These are the activations of a small neural network, seen along a few directions. Each row is one input.
Each table varies a few parts of the input and shows all the possible inputs, shuffled.
Descriptions start from the smaller parts, as in this example, which fits no table here: ring(8) and (point or line(11) or (values(3) and line(6))).
Shared parts are said once, and a part with two or three values counts as separate values.
(in the rows, 128 means zero)

Other details of the inputs shift rows strongly along two fixed directions, in all tables alike. That doesn't count.

Table:
row 1: [105 113 123 127 114 130 120 137 123 115 154 165 152  96 139 130]
row 2: [105 115 132 134 136 140 112 133 127 116 132 135 125 138 125 140]
row 3: [ 35 166 151 111 139 165  86 137 141  52 175 147 126 115 147 142]
row 4: [ 98 103 115 123 127 122 124 122  98 119 161 182 153 142 134 107]
row 5: [174 102 138 129 132 122 148 105 174 183  91 105 118 125 115 133]
row 6: [ 72 126 117 100 115 121 155 131  75 127 166 181 160 127 141 102]
row 7: [123 122 124 118 117 138 123 150 117 109 152 157 139 112 133 127]
row 8: [198 127 111 140 137  91 140 115 133 167  91  97 120 130 115 116]
row 9: [ 86 200 153 155 154 159  70 145 160  23 127  51  88 115 124 170]
row 10: [ 96 134 127 102 123 151 151 144 103 113 143 127 132 143 127 128]
row 11: [126 122 116 121 110 138 126 140 110 105 158 154 149 124 140 125]
row 12: [ 71 131 123  98 121 138 148 144  93 127 151 157 143 126 138 124]
row 13: [105 141 104 114 138 120 107 132 118 111 147 149 141 115 137 115]
row 14: [ 86 128 128 107 130 127 124 118 132 125 156 176 139 109 140 113]
row 15: [198 130 101 134 132  97 142 116 129 168  94 103 118 133 117 113]
row 16: [ 86 143 111 101 114 131 157 139  74 120 157 160 141 137 139 110]
row 17: [174  95 131 148 136 114 137 125 144 184  81 109 109 136 109 141]
row 18: [ 80 208 153 157 155 150  68 148 154  24 126  58  83 105 125 167]
row 19: [190 120 116 144 137  90 137 110 145 171  90  98 125 122 115 116]
row 20: [164 106 135 123 124 133 171 129 140 187  80  79 119 142 112 147]
row 21: [178 123 129 131 119 127 176 125 126 175  82  73 112 151 112 139]
row 22: [194 101 141 155 116 109 142 125 154 172  90 101 126 108 117 140]
row 23: [ 94 101 115 125 130 130 121 123 111 120 152 172 145 134 131 121]
row 24: [120 141  90 108 129 121 120 124  98 102 161 156 149 139 139 100]
row 25: [211 141 132 160 142 115 108 105 180 168  69  61 101 144 116 131]
row 26: [119 109 112 112 110 128 130 139  96 110 174 179 166 125 144 111]
row 27: [110 105 121 114 114 144 120 144 123 115 160 163 157 114 141 131]
row 28: [ 79 207 200 209 155 172  40 136 193  31  95  22  53 130 123 201]
row 29: [ 86 172 167 156 132 171  81 159 158  32 138  74 101 105 129 179]
row 30: [ 85 109 111  84 120 124 135 113 101 127 190 220 172 132 150  81]
row 31: [181  99  99 125 134 104 142 107 143 174 103 118 140 128 118 115]
row 32: [182 104 141 166 135 104 137 115 148 175  75  93 105 134 106 140]
row 33: [202 110 125 145 112 115 148 132 138 169  94 107 121 120 118 137]
row 34: [172  94 130 156 135 108 140 115 147 181  81 109 111 128 108 139]
row 35: [ 95 158 148 130 125 151 120 129 128 117 129 111 119 148 138 135]
row 36: [ 70 113 111  93 117 138 155 130  90 125 165 172 162 131 139 114]
row 37: [189 109 109 127 138 113 134 118 151 173  92  97 129 133 116 125]
row 38: [ 97 113  80  91 126 108 125 116  83 114 190 210 184 133 148  73]
row 39: [102 134 125  92 131 135 128 131 120 120 159 178 131 127 136 105]
row 40: [191  87 130 141 113 115 147 122 145 171 107 118 143 120 121 131]
row 41: [160 112 136 136 124 117 172 121 140 189  75  84 115 122 110 145]
row 42: [182 119 150 143 133 107 145 107 170 183  83  96 107 120 115 129]
row 43: [ 86 134 118  93 120 139 155 147  84 121 155 158 138 136 132 113]
row 44: [100 133  99 116 135 112 113 121 115 112 153 161 149 109 137 108]
row 45: [ 42 170 130 103 129 156 100 133 109  49 194 173 136 129 154 117]
row 46: [173 122 132 132 121 109 176 126 116 182  85  90 117 138 113 131]
row 47: [186  97 126 148 132 110 144 117 129 170  93 109 119 152 110 129]
row 48: [ 92 114 103  78 120 123 139 120  86 124 195 224 170 141 151  77]
row 49: [186 107 132 157 134 103 142 120 131 173  83 102 108 142 108 133]
row 50: [ 77 186 176 176 152 160  73 151 156  37 112  58  68 118 115 185]
row 51: [ 65 223 205 176 151 177  45 128 207  32 117  45  63 118 138 183]
row 52: [198 116 106 131 135  99 142 113 131 164 100 102 131 141 117 113]
row 53: [111 133 132 100 132 146 125 129 135 114 150 150 127 135 131 117]
row 54: [ 59 170 163 152 129 161  75 160 148  40 150 106 114  87 140 175]
row 55: [ 70 110 105  84 111 128 160 128  67 127 183 200 178 141 146  91]
row 56: [ 92 126 109  88 122 115 135 123  89 126 184 216 158 130 149  81]
row 57: [117 138 127 145 132 126 117 132 111 111 128 132 113 137 125 133]
row 58: [ 87 130 128  97 131 134 121 128 129 128 157 178 138 117 142 114]
row 59: [184  80 123 136 114 122 148 123 152 175 105 121 143 114 120 137]
row 60: [142 153 165 169 122 154  84 135 177 102 112  81 106 120 135 162]
row 61: [ 95 136 108  90 121 124 134 123  97 124 175 203 146 131 147  90]
row 62: [203 110 137 154 117 110 144 131 145 167  88  93 119 116 116 142]
row 63: [189  97 131 143 135 126 141 125 144 169  84  96 106 152 102 138]
row 64: [118 128 123 139 130 134 119 129 112 108 134 133 121 148 126 131]
row 65: [175 114 131 128 121 118 176 124 119 177  89  85 123 148 113 133]
Description of these inputs: values(5) and (point or (values(2) and ring(6))).
Q: Changing only the values(5) part turns row 12 into row 13. The same change can be made to row 6. Which row results?
A: row 19
Q: Which other rows agree with row 29 in the values(5) part? List them by row number.
A: row 1, row 7, row 11, row 22, row 26, row 27, row 33, row 40, row 54, row 59, row 60, row 62
Q: Change only the ring(6) part in row 20. List by row number the other rows that result.
A: row 10, row 21, row 36, row 55, row 65
Q: Change only the values(2) part in row 36. List by row number the other rows that result.
A: row 41
Q: Change only the ring(6) part in row 56. List by row number the other rows that result.
A: row 14, row 39, row 42, row 58, row 61
Q: Change only the values(5) part in row 35. List by row number the other rows that result.
A: row 25, row 28, row 51, row 60

Table:
row 66: [138 183 153 149 149 131 107 118 171 103  93  48  87 124 124 157]
row 67: [ 73 151 120 113 145 127 101 118 108  96 163 173 130 145 138  99]
row 68: [133 107 101  90 111 123 179 133  92 163 140 158 151 131 130 107]
row 69: [111 177 154 177 145 139  59 141 167  45 123  73  98  99 129 168]
row 70: [181  84 122 117 105 118 180 128 127 199 102 130 144 116 119 128]
row 71: [179  79 132 108 109 121 182 124 133 209 102 136 144 128 120 123]
row 72: [ 75 162 182 167 146 163  74 132 184  67 117  80  88 111 124 175]
row 73: [179 115 109 100 127 109 176 112 119 196 101 120 132 150 119 102]
row 74: [ 85 151 103 116 129 125 120 141  80  83 162 148 145 131 138 116]
row 75: [ 64 153 118 103 135 138 123 123  93 103 163 164 135 152 141 107]
row 76: [173  67 131 121 116 121 172 115 132 221  96 150 134 146 116 121]
row 77: [ 78 162 107  99 126 132 133 132  90  91 164 150 144 126 142 110]
row 78: [152 122 158 187 122 136 119 146 143 106  90  62 102 118 108 181]
row 79: [175  87 118 104 118 116 190 119 116 215  99 136 130 152 116 112]
row 80: [ 76 148 114  96 132 130 137 124  90 113 161 166 139 144 137  98]
row 81: [105 154 160 173 135 147  82 148 163  61 118  70 107  94 124 180]
row 82: [ 86 147 113 104 138 120 118 119 105 107 165 172 138 137 140  93]
row 83: [211 130 149 200 142 116  90 125 183 123  65  42  86 121 103 168]
row 84: [ 88 119 127 110 105 142 138 151  99 107 168 167 159 109 143 126]
row 85: [200 103  93 129 131  88 148 118 114 177 103 125 138 138 117 105]
row 86: [ 84 160 109 104 123 133 128 139  87  87 166 147 147 130 142 109]
row 87: [ 55 135 130 103 126 149 135 135  95 107 165 168 136 147 141 121]
row 88: [197  79 111 116 113 111 163 118 146 200 106 138 149 113 122 117]
row 89: [ 88 112 121 123 111 135 129 152  92 101 164 166 156 111 138 133]
row 90: [101 187 168 157 147 151  66 129 187  55 125  75  92 102 133 162]
row 91: [ 87 161 106 107 132 122 116 127 103  85 169 156 144 119 145 105]
row 92: [ 86 134 115  99 113 141 146 149  85 104 165 157 151 127 139 117]
row 93: [145 150 160 163 127 147 103 138 182 101  98  56 104  97 125 178]
row 94: [172 154 150 164 138 127  89 130 183 106  99  69 102 105 120 149]
row 95: [125  83 126 102 109 126 168 128 109 181 140 182 154 129 131 110]
row 96: [197 115 102 121 127  96 152 118 124 177 106 119 137 135 120 100]
row 97: [ 76 134 114 116 121 136 130 152  82  86 165 153 145 126 137 129]
row 98: [207 147 154 173 140 120 107 117 204 141  62  37  85 104 108 162]
row 99: [201  98  95 145 130  91 141 117 109 165 105 126 134 148 114 109]
row 100: [164  89 125 113 127 121 173 116 122 206  96 135 121 161 113 117]
row 101: [ 64 151 120 105 139 137 119 122  95 101 159 166 130 152 135 105]
row 102: [189 121 176 171 138 132 126 119 209 164  55  39  82 113 103 172]
row 103: [196  74 121 107 117 114 164 113 152 210 107 144 148 125 122 112]
row 104: [122  79 127 106 111 130 162 124 110 184 139 183 152 141 134 113]
row 105: [ 93 180 170 167 151 152  58 124 187  62 122  83  86 116 133 163]
row 106: [ 74 152 117 110 141 128 105 118 107  97 167 170 135 145 144 101]
row 107: [ 94 114 119 144 121 134  98 143 109  74 170 163 150 117 138 133]
row 108: [181  91 116  95 116 118 193 121 117 211 101 131 137 147 118 113]
row 109: [ 68 120 134 114 127 147 105 127 131 103 172 181 145 124 146 122]
row 110: [ 91 144 105 132 127 126 114 138  75  74 162 149 142 142 135 119]
row 111: [184  88 109 140 116 113 163 132 100 168 103 120 131 149 112 131]
row 112: [140 158 162 169 153 139  72 114 197 108  95  79  79 125 123 159]
row 113: [ 99 134 121 113 135 128  94 120 135 105 169 184 139 122 145 102]
Q: Describe the family of inputs behind these rows.
A: ring(6) and line(8)
Q: Changing only the ring(6) part turns row 94 into row 86. The same change can be made to row 98. Which row results?
A: row 77
Q: A walk changes only the ring(6) part. It starts at row 104 and steps to row 87. List the rest of the walk in order.
A: row 75, row 106, row 105, row 109
Q: Change only the ring(6) part in row 76. List by row number the other rows that result.
A: row 67, row 72, row 100, row 101, row 112

Table:
row 114: [135 109 117 104 128 124 144 122 129 163 127 150 140 130 128 112]
row 115: [ 96 142 139 133 132 148 115 135 123  93 137 117 120 141 129 142]
row 116: [229 107 155 163 124 121 157 129 178 198  42  41  91 123  98 165]
row 117: [ 98 153 137 127 133 146 113 137 123  96 138 121 117 139 131 134]
row 118: [139 108 107 100 124 121 151 123 100 161 141 172 141 154 129  94]
row 119: [152 118 102 113 128 108 148 126 107 151 128 142 140 132 124 106]
row 120: [ 95 130 143 135 120 147 121 144 123  93 143 126 130 117 131 150]
row 121: [123 139 127 146 143 128  66 120 148  86 151 152 126 129 138 120]
row 122: [194 154 161 186 144 120  80 113 209 120  77  48  87 108 118 159]
row 123: [147 103  94 111 121 115 147 129 101 149 137 150 155 133 129 109]
row 124: [ 93 149 144 143 132 145 115 133 122  94 130 111 111 141 127 144]
row 125: [149 105 124 117 116 122 152 134 118 158 127 149 136 125 126 119]
row 126: [153 101 124 120 116 128 148 136 124 153 125 137 140 124 126 130]
row 127: [138 112 118 110 117 123 150 122 116 152 137 148 149 134 133 112]
row 128: [223  97 150 164 121 124 157 130 174 193  49  45  99 124 100 168]
row 129: [155 113 102 116 126 114 145 128 113 146 126 131 143 130 124 115]
row 130: [ 85 149 145 142 135 137 117 131 115 100 131 119 111 142 128 139]
row 131: [ 87 148 138 119 138 139 116 129 137 103 140 130 120 119 132 131]
row 132: [135 119 123 119 118 122 149 121 116 151 130 142 140 134 131 115]
row 133: [148 122 122 112 120 124 146 123 128 150 129 132 140 130 132 116]
row 134: [ 98 165 140 122 128 136 121 130 127  99 143 125 120 121 138 128]
row 135: [140 100 107 109 121 129 146 127 106 156 137 158 146 152 129 109]
row 136: [143 101  96 111 122 113 150 126  97 148 138 154 156 135 127 107]
row 137: [ 87 153 138 119 138 138 116 129 136 104 138 129 116 120 132 133]
row 138: [133 149 122 159 145 117  63 123 154  74 140 125 124 107 134 130]
row 139: [140 109 121 112 131 127 141 121 139 156 121 133 135 128 125 123]
row 140: [ 91 134 145 141 120 143 122 143 119  96 139 127 125 118 130 149]
row 141: [117 108 122 118 129 117 146 117 116 161 127 154 137 135 127 115]
row 142: [124 131 133 153 131 128  70 130 153  85 154 154 132 104 141 132]
row 143: [185 142 160 186 154 123  73 110 221 125  70  51  82 106 111 164]
row 144: [153 117 101 113 125 111 145 129 108 151 127 139 143 131 126 109]
row 145: [147 109 113 111 125 128 145 125 115 154 130 145 137 151 126 112]
row 146: [134 101 116 110 126 127 143 122 130 158 128 145 143 130 128 120]
row 147: [ 98 160 140 121 127 137 121 130 128  98 145 127 125 121 138 126]
row 148: [ 86 136 139 125 135 144 116 130 136  99 138 123 127 122 130 142]
row 149: [ 98 149 136 125 123 143 119 134 128  96 146 123 133 121 139 135]
row 150: [ 99 149 146 133 124 142 120 144 126  96 137 124 115 114 131 145]
row 151: [ 90 150 131 142 135 124 119 132 108  93 134 117 122 125 128 137]
row 152: [126 121 126 121 121 116 149 119 110 153 130 146 137 135 132 113]
row 153: [ 98 150 130 144 132 131 116 135 116  87 132 107 122 123 126 142]
row 154: [ 94 156 135 123 134 141 117 133 117  98 142 132 113 141 132 128]
row 155: [153 125 104 116 129 108 147 126 109 150 122 135 132 131 124 111]
row 156: [100 161 141 124 126 140 118 133 131  97 141 118 125 120 138 132]
row 157: [126 106 121 118 127 124 145 119 124 157 125 145 137 133 125 119]
row 158: [126  99 125 125 116 118 153 130 102 158 132 160 141 131 128 119]
Q: Changing only one part turns row 150 into row 155. The same change can be made to row 116. Which row results?
A: row 144
Q: Changing only one part turns row 147 into row 118. The same change can be made to row 133. Which row results?
A: row 145
Q: Describe the family of inputs behind these rows.
A: values(5) and (point or line(8))
Q: Change only the values(5) part in row 152. List by row number the other rows that result.
A: row 130, row 141, row 151, row 158
Q: Change only the line(8) part in row 114. List by row number the other rows that result.
A: row 131, row 137, row 139, row 141, row 146, row 148, row 157
Q: Change only the values(5) part in row 143. List by row number the other rows that result.
A: row 121, row 122, row 138, row 142
